A small network was shown many inputs. Here are its activations along a few directions, one row for each input.
Each table varies a few parts of the input and shows all the possible inputs, shuffled.
Descriptions start from the smaller parts, as in this example, which fits no table here: one of 6 places along a line, together with either a single point or (one of 2 separate values, together with one of 5 places around a ring) or one of 11 places around a ring.
Shared parts are said once, and a part with two or three values counts as separate values.

Other details of the inputs shift rows strongly along two fixed directions, in all tables alike. That doesn't count.

Table:
row 1: [-1.05  0.52  0.66  0.14 -2.60 -0.22  0.79  0.84  0.61  1.97  0.29 -1.12]
row 2: [ 2.01 -2.62  2.70 -0.55 -3.60 -0.87 -1.67 -3.71 -1.26 -0.85  0.77  2.03]
row 3: [ 2.23 -1.17  1.55 -0.41 -2.50 -0.50 -1.05 -2.60 -0.12 -1.64  0.42 -2.91]
row 4: [ 2.72 -2.53  0.04 -1.11 -2.53  1.48 -1.54 -2.70 -0.28 -3.78  0.07  2.61]
row 5: [-2.27  0.45  1.25  0.75 -3.69 -1.71  1.32  1.59 -0.01  2.85  1.38 -5.79]
row 6: [-0.14 -0.68  0.90 -0.96 -3.27 -0.86 -0.85 -0.98 -0.38 -0.06  0.09  0.46]
row 7: [-1.07  2.13 -1.95  1.73  5.24  2.17  2.86  1.91  0.53  0.56  0.32  2.35]
row 8: [ 1.10 -2.64  0.86 -0.84 -2.19  0.01 -2.38 -3.09 -1.43 -1.74 -1.17  3.95]
row 9: [-3.36  1.12  1.41  1.05 -1.34 -1.29 -0.03  3.03 -0.15  2.54 -0.09 -4.34]
row 10: [ 1.40  2.62 -2.83  1.53  5.01  3.75  0.70  0.96  0.27 -2.51 -0.12  2.41]
row 11: [ 3.27  0.00 -1.31  0.08  3.32  2.03  0.35 -2.25 -0.27 -3.29 -0.32  3.07]
row 12: [ 1.61 -1.96  2.55 -0.61 -3.68  0.25 -0.73 -2.26 -0.98  0.25  0.75  1.13]
row 13: [ 0.76 -0.01 -2.21 -0.43  4.07  1.69  0.17 -0.82  0.59 -1.59 -0.64  5.24]
row 14: [-3.27  1.79  0.65 -0.04 -1.48 -1.20  0.66  3.13  0.56  2.80  1.29 -4.54]
row 15: [ 1.27 -2.80  1.57 -1.24 -4.47 -1.12 -2.55 -2.81 -1.53 -1.40 -1.81  2.55]
row 16: [-2.24  2.75 -1.66  1.62  5.41  0.51  2.96  2.98  0.73  1.66  0.83 -1.04]
row 17: [-0.45  2.17 -1.11  0.97  7.27  0.64  1.72  2.02  0.72  0.99  0.53  0.80]
row 18: [ 2.14 -2.39 -0.09 -2.08 -2.68  0.40 -1.39 -3.44 -0.68 -1.66 -0.76  3.92]
row 19: [-4.09  2.08  1.84  1.34 -2.12 -0.37  0.61  3.74 -0.39  2.55  0.12 -3.03]
row 20: [-0.10  1.56 -1.03  0.38  5.76  0.77  1.78  1.53  0.34  1.26  0.29  0.40]
row 21: [-1.67  0.43  0.91  0.82 -2.88  0.54  1.93  1.17 -0.37  2.04  1.17 -1.87]
row 22: [ 2.14 -1.90  0.36 -0.95 -2.07 -0.77 -1.43 -3.37 -0.41 -1.35 -0.14  3.65]
row 23: [-3.09  2.29  2.40  1.69 -1.34  0.98  2.03  3.38  0.07  3.43  2.00 -3.45]
row 24: [ 2.55 -2.28 -0.19 -1.70 -1.37 -1.62 -1.58 -3.06 -0.11 -0.84 -0.39  1.97]
row 25: [ 2.58 -1.90 -2.31 -0.87  3.78  1.61 -1.40 -3.45 -0.50 -3.46 -2.03  8.16]
row 26: [-0.17 -0.61  1.28 -0.11 -3.41 -0.29 -0.36 -0.73  0.05  0.90  0.56  0.17]
row 27: [-1.44  1.43  0.16  0.50 -1.18  0.76  1.53  2.08  0.61  2.24  0.72 -1.05]
row 28: [ 0.13  3.21 -1.66  1.53  5.41  3.77  2.54  1.93  0.68 -0.76  0.17  0.83]
row 29: [-0.42  1.48  0.33  1.17 -1.57  0.24 -0.45  1.47  0.37 -0.05  0.92 -5.73]
row 30: [-2.13  1.47  0.57  0.58 -1.39 -1.35  1.12  2.85  1.14  3.41  0.53 -5.05]
row 31: [ 1.63 -2.83  1.30 -0.29 -4.18 -1.16 -1.03 -3.95 -1.28 -1.39  0.48  2.01]
row 32: [ 0.75 -2.08  1.06 -0.11 -2.78 -2.41 -0.83 -2.52 -0.53 -0.10  0.67 -1.34]
row 33: [-0.19 -1.80  0.83 -0.87 -2.51 -2.11 -2.15 -1.42 -0.56 -0.15 -0.58 -1.17]
row 34: [-2.39  1.12  0.08  0.42 -1.22  0.90  0.91  2.44 -0.09  1.58  0.11 -1.14]
row 35: [-2.26  1.39  2.12  1.22 -0.58 -1.17  0.98  2.55  0.31  3.21  1.64 -5.00]
row 36: [-1.89  2.28 -2.25  0.52  5.58  0.45  1.47  2.47  1.61  0.88 -0.16 -0.07]
row 37: [ 1.71 -1.92  0.43 -0.81 -2.59 -0.38 -1.40 -0.61  0.28 -2.05  0.50 -1.61]
row 38: [-0.66  2.31 -2.38  0.94  6.49  0.15  1.61  2.11  1.64  1.13 -0.54  0.55]
row 39: [ 5.15 -1.15 -2.18 -1.07  5.47  1.31 -0.84 -4.39 -0.17 -4.67 -1.08  4.77]
row 40: [-0.05 -1.73  0.79 -1.05 -2.47 -1.90 -2.21 -1.51 -0.74 -0.38 -0.27 -0.34]
row 41: [-0.37  1.82 -2.76  0.86  6.62  0.57  2.60  1.81  0.87  0.62 -0.20  0.74]
row 42: [-2.82  1.93  0.92  0.88 -1.49 -1.11  1.05  2.91  0.84  3.29  1.37 -4.33]
row 43: [ 0.34 -2.38  1.36 -1.02 -2.52 -2.12 -2.83 -2.11 -1.21 -0.64 -0.98  0.30]
row 44: [-1.81  1.20  1.81  0.88 -1.08 -0.85  1.23  2.54  0.19  3.23  1.27 -4.89]
row 45: [ 0.83 -2.49  1.10 -1.42 -2.73 -1.96 -2.59 -1.97 -1.10 -0.54 -1.49  0.19]
row 46: [-3.00  0.56  1.15 -0.23 -3.77 -1.40 -0.12  2.21 -0.15  2.34  0.55 -4.61]
row 47: [ 1.18 -2.50  1.26 -0.89 -4.69 -0.84 -1.94 -1.61  0.50 -2.00  0.54 -2.98]
row 48: [ 0.34 -2.03  1.67 -0.81 -4.31 -0.14 -1.91 -1.43 -1.34 -0.42 -1.34  1.71]
row 49: [ 0.92 -0.84 -1.70 -0.63  3.20  0.38 -0.66 -1.60 -0.41 -2.39 -1.51  5.28]
row 50: [-1.21  2.05 -2.23  0.79  6.58  0.32  1.04  2.94  0.71  0.74 -1.99  0.48]
row 51: [ 3.64 -1.57 -2.60 -0.39  4.36  0.96  0.53 -3.52 -0.30 -3.11 -1.36  7.11]
row 52: [ 1.34 -2.12  0.37 -2.35 -3.20 -1.81 -1.91 -2.30 -0.25 -0.54 -0.28  0.18]
row 53: [-0.78  2.81 -2.87  0.05  5.65  1.77  2.45  2.70  1.14  0.27 -0.93  2.80]
row 54: [ 2.91 -0.94 -2.18 -0.44  2.88  1.89 -0.13 -0.89  0.64 -4.23 -0.60  3.84]
row 55: [-0.96 -1.06  1.69 -0.69 -5.58 -1.14 -1.10 -0.44 -0.72  0.29 -0.28 -1.13]
row 56: [ 3.08 -1.60  0.63 -0.43 -3.65 -0.37 -2.98 -3.12 -0.72 -3.18  0.62 -1.35]
row 57: [-2.65  1.61  0.33 -0.15 -1.48 -1.16  1.00  3.19  0.78  2.98  0.43 -5.10]
row 58: [-1.25  2.01 -2.81  0.50  6.43  0.48  1.36  2.71  1.02  0.63 -1.52  0.32]
row 59: [-0.38  1.52  0.62  1.55 -2.66  1.49 -0.01  1.19 -0.05 -0.74  1.16 -3.33]
row 60: [-0.10  2.44 -1.20  1.06  6.35  1.91  2.72  2.29  0.67  0.86  0.01  2.30]
Description of these inputs: one of 4 places along a line, together with either one of 3 separate values or (one of 2 separate values, together with one of 6 places along a line).
- The inputs of row 38 and row 22 match in every part but the place on the line of 4. If row 36 is changed in the same way as row 38 into row 22, which row does it become? => row 6
- The inputs of row 18 and row 52 match in every part but the place on the line of 4. If row 7 is changed in the same way as row 18 into row 52, which row does it become? => row 16
- Change only the choice among 2 separate values in row 26. List by row number the other rows that result. => row 27
- Change only the place on the line of 4 in row 37. List by row number the other rows that result. => row 4, row 47, row 54
- Change only the choice among 3 separate values in row 59. List by row number the other rows that result. => row 11, row 54
- Change only the choice among 3 separate values in row 37. List by row number the other rows that result. => row 39, row 56

Table:
row 61: [-0.18 -3.02 -1.83 -1.74  3.35 -5.38 -2.15 -2.48 -0.75 -0.10 -1.88  1.78]
row 62: [-3.17  3.29 -1.71  1.30  3.58  1.99  5.16  3.81  1.65  3.72  1.40  2.46]
row 63: [ 4.03 -5.97  3.28 -4.23 -3.77 -4.30 -5.66 -5.51 -1.68  0.41 -2.53  2.83]
row 64: [ 0.63 -0.94 -2.26 -1.21 -1.46  1.69 -0.15 -0.53  0.08 -2.49 -2.00  4.68]
row 65: [ 5.26 -0.76  1.21  0.09  2.23  1.80  0.00 -3.07 -0.02 -2.21  0.96  0.45]
row 66: [-0.10  1.43 -5.63 -2.55  9.31 -0.86  1.78  1.84  2.85  1.96 -3.16  4.64]
row 67: [-2.84  0.69  1.70  1.77 -6.18 -1.10 -1.70  2.05 -0.48 -0.37  1.74 -8.11]
row 68: [-1.13  3.93 -3.87  0.75  4.12  3.87  2.35  5.10  2.62 -1.09 -0.11 -1.82]
row 69: [ 2.12  2.41 -2.06  0.49  7.78  4.14 -0.39  2.07  0.48 -3.24 -1.42  2.41]
row 70: [ 6.24 -4.13  0.52 -2.12 -4.64  0.12 -0.82 -6.51  0.41 -3.73  1.29  1.02]
row 71: [-5.39  0.56  2.31  2.09 -7.49 -1.68 -0.88  2.52 -1.53  1.52  0.73 -5.91]
row 72: [-0.21 -0.43  3.06  2.10 -6.39 -1.87  0.31 -0.98 -0.07  0.99  3.74 -8.74]
row 73: [ 2.55 -3.85  3.17 -1.85 -5.58  0.46 -4.58 -4.69 -2.46 -3.38 -2.32  4.21]
row 74: [ 0.49  1.97 -0.29  1.03  7.29  2.43  2.08  0.53 -0.88  1.46  0.01  6.73]
row 75: [-8.30  4.82  2.38  4.09 -2.13 -1.31  4.64  5.85 -0.24  6.54  3.53 -6.64]
- The inputs of row 70 and row 65 match in every part but one. If row 66 is changed in the same way as row 70 into row 65, which row does it become? => row 63
- What do these inputs look like to the network? => one of 3 separate values, together with either a single point or one of 4 places along a line
- Which other rows agree with row 72 in the choice among 3 separate values? List them by row number. => row 61, row 67, row 71, row 75
- Change only the place on the line of 4 in row 65. List by row number the other rows that result. => row 69, row 73, row 74

Table:
row 76: [-0.35 -2.07  3.27 -1.06 -9.63  0.17 -2.48 -1.25 -1.38 -1.06 -0.32 -1.04]
row 77: [ 8.06 -3.96 -0.58 -1.56  0.94 -0.67 -2.21 -7.24  0.16 -4.38  0.25  1.86]
row 78: [ 5.18 -5.41  0.18 -3.43  0.70 -3.75 -3.55 -7.25 -0.73 -1.82 -1.36  5.58]
row 79: [-0.29  2.20 -4.34 -0.83  5.72  0.61 -0.65  2.89  1.95 -1.47 -2.35 -0.23]
row 80: [ 0.14 -0.18 -1.35 -1.13 -2.91  1.36 -1.78 -0.51 -0.29 -2.61 -1.13  1.94]
row 81: [ 0.55 -3.03  2.92 -1.38 -5.75 -2.25 -0.67 -3.35 -1.09  1.48  1.30  2.00]
row 82: [-5.41  4.34  1.74  2.36 -2.09  2.60  3.39  6.68  0.00  3.45  0.63 -5.08]
row 83: [ 3.34 -1.99  4.32 -0.32 -9.08  1.11 -0.42 -3.81 -1.05 -0.99  2.98 -2.21]
row 84: [-1.62 -0.71  3.16 -0.32 -4.68 -0.36 -0.63 -0.68 -1.80  2.29  0.87  0.98]
row 85: [ 3.65 -2.67 -3.78 -1.72  4.45 -0.20 -3.16 -3.68 -0.50 -5.57 -2.94  5.73]
row 86: [-1.21  1.97  2.77  2.89 -5.39  2.49  1.30  1.94  0.31 -0.45  3.19 -6.31]
row 87: [ 4.90 -3.53 -2.01 -1.97  5.72 -2.54 -0.93 -5.11  0.42 -1.03 -1.42  5.61]
row 88: [-0.06 -1.47 -0.07 -0.45 -3.57  0.79 -1.40 -0.79 -0.73 -2.17 -0.90  1.63]
row 89: [ 0.64 -3.38  2.97 -1.33 -6.36 -2.30 -2.33 -4.59 -2.06  0.28  0.52  2.59]
row 90: [-1.10  1.00 -3.60 -0.22  6.40 -0.03  0.44  2.59  0.99 -0.35 -1.84  2.02]
row 91: [-0.44  0.28 -2.66 -0.71  5.96 -0.81 -0.34  1.83  0.70  0.16 -2.12  0.82]
row 92: [-0.98  2.36 -2.72  0.85  8.68 -0.99  0.74  2.57  1.06  1.37 -1.98  0.86]
row 93: [-3.67  1.25  2.53  1.68 -5.05 -0.93  0.57  2.30 -0.63  3.49  0.85 -2.69]
row 94: [ 2.43  2.73 -2.64  1.90  6.76  1.93  3.40  0.23  1.96 -0.99  1.88 -1.88]
row 95: [-3.53  4.98  2.87  3.32 -2.82  4.39  2.82  5.66  0.78  1.72  3.22 -7.26]
row 96: [-5.02  2.86 -0.02  1.40 -0.93  1.03  1.90  5.93  0.51  3.38  0.08 -2.40]
row 97: [ 1.12 -1.90  0.96 -0.32 -1.52 -0.98  1.31 -2.57 -0.09  1.46  1.03  2.97]
row 98: [-0.57  1.53 -2.86  0.26  6.63  0.02  0.66  2.59  0.73 -0.29 -2.50 -0.73]
row 99: [-0.82  1.03 -2.31 -0.20  8.19 -1.59  0.25  1.28  0.63  1.77 -1.24  1.33]
row 100: [-0.71 -1.98  4.54 -1.14 -8.12 -1.47 -0.52 -1.63 -1.39  2.68  1.59 -0.10]
row 101: [-1.74  0.57  1.95  0.84 -3.29  0.39  0.05  0.78 -1.07  1.77  0.00  1.06]
row 102: [ 3.41 -0.05  0.36  1.34 -0.83  2.22  2.26 -2.75  0.60 -1.53  2.49  0.03]
row 103: [-0.87  1.34 -3.03 -0.78  1.57  0.54 -0.94  1.76  1.03 -1.59 -1.08 -0.84]
row 104: [-3.99  2.90 -0.08  1.78 -0.64  1.91  2.99  4.79  0.29  1.84 -0.06 -2.93]
row 105: [ 2.34  1.69 -1.39  1.18  6.34  2.04  0.41  0.56  1.14 -3.36  0.55 -2.44]
row 106: [ 3.98 -3.98 -1.39 -2.60 -0.13 -1.57 -4.42 -4.35 -0.26 -4.41 -2.90  3.03]
row 107: [-1.42 -1.84  3.29 -1.00 -8.88 -0.42 -1.85 -0.14 -1.33  1.06 -0.06 -0.70]
row 108: [ 1.93  0.66 -0.60  1.50  1.75  1.81  0.00 -0.43  0.57 -3.60  1.58 -3.17]
row 109: [-5.45  3.28  1.83  0.86 -7.31  1.77  0.92  5.53  0.33  2.87  1.04 -6.15]
row 110: [-1.73  2.21 -2.36  0.67  8.79 -0.71  1.40  1.78  0.24  1.39 -0.30  1.92]
row 111: [-0.14 -0.39 -1.51 -0.12  1.93 -0.27 -0.04  0.44 -0.40 -1.50 -1.17 -0.78]
row 112: [ 0.78 -1.19 -0.45 -0.29  2.30 -2.40  1.02 -1.77  0.45  1.67  0.77  0.85]
row 113: [-0.03 -0.31 -0.66  0.22  2.04 -1.96 -1.18 -0.83 -0.35  0.12 -0.96  1.24]
row 114: [-0.92  1.97 -2.21  0.26  8.79 -0.69  2.46  1.87  1.04  1.99  0.25  2.08]
row 115: [-0.35 -1.09  3.00 -0.43 -4.67 -0.26  1.19 -1.24 -0.71  2.90  1.55  0.80]
- What do these inputs look like to the network? => one of 4 places along a line, together with either one of 2 separate values or one of 8 places along a line
- The inputs of row 84 and row 110 match in every part but the place on the line of 4. If row 115 is changed in the same way as row 84 into row 110, which row does it become? => row 112
- The inputs of row 96 and row 90 match in every part but the place on the line of 4. If row 88 is changed in the same way as row 96 into row 90, which row does it become? => row 85
- Change only the choice among 2 separate values in row 86. List by row number the other rows that result. => row 102
- Change only the place on the line of 4 in row 101. List by row number the other rows that result. => row 92, row 93, row 113
- Which other rows agree with row 79 in the place on the line of 4? List them by row number. => row 77, row 78, row 87, row 91, row 92, row 98, row 99, row 105, row 106
